A small network was shown many inputs. Here are its activations along a few directions, one row for each input.
Each table varies a few parts of the input and shows all the possible inputs, shuffled.
A made-up example of a description, with smaller parts first: one of 8 places around a ring, together with either a single point or one of 11 places around a ring or (one of 3 separate values, together with one of 6 places along a line).
Shared parts are said once, and a part with two or three values counts as separate values.

Other details of the inputs shift rows strongly along two fixed directions, in all tables alike. That doesn't count.

Rows:
x1: [-2.47 -7.85  2.43 -3.94  1.11 -5.53  0.10 -5.74  1.12 -0.99 -7.16]
x2: [ 1.23 -6.14  3.79 -6.63  1.05 -4.87  2.05 -3.56  5.17  0.11 -6.92]
x3: [-0.64 -0.30 -2.03  0.65 -1.73  1.82 -2.19 -0.07 -0.24  0.91 -0.71]
x4: [ 0.27 -1.91 -1.95  1.28 -0.73 -0.22  0.12  1.54 -2.24  1.12  0.16]
x5: [-1.61  0.22 -1.73  1.34 -2.07  1.59  0.40 -0.17 -0.64  1.11 -0.05]
x6: [-1.37 -0.64 -1.42  2.76 -1.29  0.58 -0.60  0.14 -1.32  0.17 -1.33]
x7: [ 1.17 -0.16  0.47  0.15 -1.10  2.39 -0.87  2.79  2.12  2.21 -0.20]
x8: [ 0.32 -7.14  1.85 -6.21  0.84 -5.40  0.61 -6.24  2.26  0.03 -5.82]
x9: [-0.24 -1.94 -1.23 -1.05  0.05  3.96  2.78  2.77  0.23  0.09  0.80]
x10: [-0.79 -1.79 -0.03  1.38 -1.41  0.75 -1.31  2.67 -1.93 -0.09 -0.22]
x11: [ 0.22  1.60 -1.08  0.53 -1.81  1.06  2.35 -0.62 -1.51  2.32 -0.03]
x12: [-0.20  0.56 -1.89  1.37 -2.03  2.05 -1.55 -0.75  0.11  0.74 -0.84]
x13: [-1.36 -8.15  1.33 -6.75  3.09 -2.72  4.47 -5.03  2.91 -0.27 -5.42]
x14: [ 0.21  5.18  3.18 -0.61  3.92 -2.12  1.49 -1.86 -0.62 -2.63  3.95]
x15: [-0.92 -1.90 -1.57  1.80 -0.83  0.33 -0.94  1.65 -2.26  0.90 -0.26]
x16: [ 0.75  0.56  0.54  1.86 -2.02  0.54  0.94  0.87 -2.17  0.34 -1.25]
x17: [ 1.79  2.03  0.18  0.33 -2.74  2.12  0.05  0.06 -0.38  0.97 -0.81]
x18: [ 0.05 -1.18 -0.56 -0.59 -2.04  0.74  1.01  1.94 -1.07  0.81  1.03]
x19: [-1.48  0.18 -0.06  0.96 -2.68  1.96  0.08  0.77 -0.37  0.01 -0.13]
x20: [ 2.54  0.53 -2.24 -0.13 -0.58  0.27  1.29  2.10  1.68  2.54 -0.83]
x21: [-1.94 -0.72 -1.83  0.50 -1.49  1.26 -0.25  0.30 -1.03  1.16  0.11]
x22: [-0.25  4.24  2.53  0.24  3.69 -1.12 -2.42 -1.85  1.25 -4.10  3.28]
x23: [-1.47  2.76  2.70  1.57  4.02 -2.46 -1.35 -0.95 -0.33 -4.40  2.53]
x24: [-0.10  2.80  0.84 -0.60  5.06 -2.32 -2.45 -1.73  0.04 -2.54  4.00]
x25: [ 0.93 -0.06 -0.98  0.35 -0.16  1.85 -0.58  1.62  1.76  3.21 -0.31]
x26: [ 1.02  1.20 -0.15  1.02 -2.90  2.18 -0.62 -0.12  0.38  0.04 -0.89]
x27: [-0.20 -0.02 -1.35  2.88 -1.46  0.28  0.57 -0.08 -1.52  0.53 -1.24]
x28: [ 1.75 -0.01 -0.18 -0.23 -1.18  1.74 -0.03  2.92  2.31  1.49 -0.34]
x29: [ 1.96  0.30 -1.91 -0.25 -0.26  0.93  0.99  2.11  1.87  2.58 -0.67]
x30: [ 1.40  5.52  1.44 -0.19  4.43 -1.92 -0.20 -3.17 -0.04 -1.81  3.13]
x31: [ 1.09  2.75  2.10 -1.41  4.13 -2.40 -1.57 -0.73  0.47 -3.29  4.09]
x32: [ 0.29 -0.85 -0.38  0.11 -2.13  1.76 -2.09  1.66 -0.33  0.22  0.14]
x33: [-0.16 -1.12 -2.10 -0.26 -1.42  0.34  1.23  0.97 -1.40  1.91  0.98]
x34: [ 0.42 -2.01 -0.36  0.90 -1.43  0.05 -0.06  2.43 -1.86  0.02  0.13]
x35: [-1.67  2.14  2.53  0.89  4.72 -2.38 -1.99 -0.11 -0.81 -4.32  2.96]
x36: [ 0.91  1.18 -1.82  1.45 -2.18  1.90 -0.39 -0.93 -0.03  1.11 -0.77]
x37: [-1.35 -1.21 -1.66  0.00 -1.27  0.77 -0.03  0.90 -1.35  1.74  0.57]
x38: [-0.40 -0.23 -0.42  0.43 -2.39  2.24 -2.43  1.08  0.11 -0.20 -0.60]
x39: [ 1.56  0.16 -1.74  0.12 -0.21  1.36  0.31  1.98  2.01  2.56 -0.31]
x40: [-0.53  0.81 -1.47  1.21 -1.85  1.07  1.71 -0.80 -0.67  1.33 -0.01]
x41: [-1.12 -1.37 -0.19 -0.24 -2.12  1.32 -0.27  2.04 -1.12  0.71  0.66]
x42: [ 0.29  4.19  1.91  1.26  5.15 -3.54  0.73 -2.39 -1.56 -2.36  2.60]
x43: [ 2.74  0.60 -0.75 -0.31 -1.41  0.82  0.89  3.29  2.00  1.41 -0.74]
x44: [-1.73 -0.70 -0.26  0.23 -2.02  1.59 -0.45  1.35 -0.66  0.09  0.23]
x45: [-0.59  4.34  2.75  0.02  3.63 -1.96  0.77 -1.89  0.25 -3.39  3.78]
x46: [-0.31  3.59  2.76  1.79  4.03 -2.64 -0.28 -1.15 -0.60 -4.14  2.71]
Description of these inputs: one of 2 separate values, together with either a single point or one of 4 places along a line or (one of 3 separate values, together with one of 6 places along a line).
Changing only the choice among 2 separate values turns x4 into x34. The same change can be made to x15. Which row results?
> x10
Changing only the choice among 2 separate values turns x6 into x23. The same change can be made to x5. Which row results?
> x19
Change only the place on the line of 4 in x7. List by row number the other rows that result.
> x2, x28, x43
Change only the choice among 3 separate values in x18. List by row number the other rows that result.
> x31, x34
Change only the choice among 2 separate values in x44. List by row number the other rows that result.
> x21

Rows:
x47: [ 0.26  1.64  0.63 -1.00  3.01  0.40  0.26  2.01  1.06 -1.10  2.76]
x48: [ 0.47  1.39 -0.11 -1.07  4.22 -0.52 -0.17  1.01  1.47 -0.65  2.72]
x49: [ 1.09  2.96  1.53  0.45  1.78 -1.09  0.48  0.15 -0.08 -1.29  2.08]
x50: [ 0.78  3.17 -0.32  0.42  1.64  0.44 -1.39 -1.18  1.22 -0.90  1.74]
x51: [-1.14  1.40 -0.43  1.10  2.24 -1.09 -1.24  0.02 -1.67 -1.70  2.93]
x52: [ 0.64  2.89  0.75  0.17  0.57  1.07 -0.84 -0.51  0.95 -1.44  1.54]
x53: [-0.99 -3.04 -3.59  2.52 -6.79  5.29  0.33  4.41 -3.40  3.02 -1.03]
x54: [ 0.19 -5.44  3.33 -4.66 -1.70 -3.90  1.57 -4.79  2.24  0.44 -7.37]
x55: [-1.38  1.45  0.92  0.85  1.88 -0.78 -0.64  0.35 -1.70 -2.67  2.96]
x56: [-1.19  1.42  0.20  1.38  2.29 -1.41 -1.71 -0.60 -1.17 -1.88  1.84]
x57: [ 1.10  3.30  0.71  0.17  2.16 -1.83 -0.68 -1.11  0.33 -0.80  1.46]
x58: [ 0.18  1.52  1.01 -1.00  1.92  0.43 -0.73  1.69  1.47 -0.85  3.02]
x59: [-2.00 -7.73  3.18 -3.94 -1.44 -4.15  0.63 -4.92  1.03 -1.07 -7.24]
x60: [-0.57 -0.57 -3.61  2.97 -7.32  5.61  2.22  2.25 -2.42  4.05 -1.85]
x61: [ 0.63  1.71  0.67 -0.19  2.79 -0.04  1.14  1.55  0.63 -1.05  2.37]
x62: [ 0.94  2.19  1.27 -0.07  2.54 -1.22  1.13  0.54  0.32 -1.38  2.22]
x63: [ 0.29  1.49 -0.10 -0.88  2.66 -0.14 -1.19  1.19  1.70 -0.12  2.77]
x64: [ 1.83 -0.73 -4.26  3.19 -6.80  4.65  0.47  4.20 -1.52  5.04 -2.01]
x65: [-0.68 -2.30 -3.86  4.13 -6.91  4.47 -1.78  3.47 -2.20  3.35 -2.71]
x66: [ 0.27 -5.98  2.36 -4.88 -1.08 -4.02  0.64 -6.29  2.96  0.94 -7.71]
x67: [ 0.81  3.29  1.40  0.48  0.95  0.18 -0.61 -0.58  0.43 -1.28  1.71]
x68: [-0.47 -0.63 -4.67  2.82 -6.46  4.90  1.71  1.43 -2.22  4.72 -2.00]
x69: [-1.31  1.68  1.79  1.94  1.49 -0.69 -1.80  0.01 -1.00 -2.73  1.60]
x70: [ 1.19  2.13  0.08  0.15  3.15 -1.64  0.60  0.11  0.48 -0.57  2.18]
x71: [-1.82 -8.80  1.21 -4.64 -0.71 -3.83  0.93 -4.97  0.18  0.54 -6.34]
x72: [ 0.87  1.60 -0.10 -0.42  3.94 -1.09  0.67  0.56  0.90 -0.62  2.34]
Describe the family of inputs behind these rows.
> one of 2 separate values, together with either a single point or one of 4 places along a line or one of 8 places along a line
Changing only the choice among 2 separate values turns x63 into x58. The same change can be made to x50. Which row results?
> x52
Change only the place on the line of 4 in x69. List by row number the other rows that result.
> x53, x55, x59

Rows:
x73: [-0.70  2.09 -0.02  1.81  0.65  0.22  0.54  0.26 -1.02 -0.34  1.89]
x74: [ 0.33  2.84  0.57  0.46  0.93  1.14 -0.59  0.50  0.63 -0.84  1.40]
x75: [ 0.23 -0.70 -0.29 -0.11 -1.58  0.53  1.56  0.01  0.66  1.66 -1.58]
x76: [-0.46 -1.79  0.26  0.12 -2.45  0.62 -0.22 -0.28 -0.51  0.56 -1.68]
x77: [ 0.09  1.65 -0.56  1.72  1.69  0.18 -1.00  0.22 -0.84 -0.62  1.75]
x78: [-1.19 -3.52 -0.36 -0.83 -0.54  0.45  0.33  1.34 -0.35  0.49 -0.84]
x79: [-0.31  1.82 -0.87  0.85  1.41  0.10 -0.42 -0.16 -1.04 -0.86  2.16]
x80: [-0.74 -1.83 -0.53  0.19 -1.51 -0.49 -0.91 -0.15 -0.48  1.04 -2.12]
x81: [ 0.44  2.60 -0.58  0.00  1.34  0.31  0.48 -0.02  0.05  0.10  2.33]
x82: [-0.13 -2.04  0.25 -0.36 -2.09 -0.26  0.08 -0.30 -1.20  0.37 -1.56]
x83: [ 0.77  2.42  0.63  0.51  0.51  0.68 -0.48  0.87  0.31 -0.41  2.00]
x84: [ 1.12  2.28  0.02  0.86  0.95  0.28  0.75  1.40  0.01 -0.61  1.39]
x85: [ 0.80  2.33 -1.01  0.26  1.31  0.66 -0.09  0.44  0.13  0.06  2.04]
x86: [-0.61  1.50 -0.28  1.55  0.31  0.32 -1.44  0.59 -0.52 -1.45  2.05]
x87: [ 0.34 -1.21 -0.46 -0.60 -1.14 -0.40 -0.49  0.25  0.81  1.58 -2.04]
x88: [ 0.34 -1.58 -0.39 -0.48 -1.94  0.45 -0.39  0.14  1.25  0.63 -1.65]
x89: [ 1.16  2.07  0.35  0.29  0.41  0.24 -0.22  1.16 -0.44 -0.24  2.16]
x90: [-0.83 -1.43  0.15  0.07 -2.10  1.08 -0.25 -0.57 -0.16  0.12 -2.21]
x91: [-0.17 -1.72 -0.21  0.33 -1.59 -0.04  1.04  0.12 -0.80  0.03 -2.05]
x92: [ 1.10 -1.56 -0.61 -0.27 -0.60  0.27  0.09 -0.37  0.99  1.44 -1.87]
x93: [-0.84 -1.49 -0.65 -0.56 -1.25 -0.07  0.77 -1.32 -0.73  0.81 -1.26]
x94: [-0.74 -2.73  4.61 -5.84  7.29 -6.28  0.86 -4.12  3.25 -3.52 -0.34]
Describe the family of inputs behind these rows.
> one of 2 separate values, together with either a single point or one of 10 places around a ring
Changing only the choice among 2 separate values turns x89 into x82. The same change can be made to x94. Which row results?
> x78
Change only the choice among 2 separate values in x83. List by row number the other rows that result.
> x76
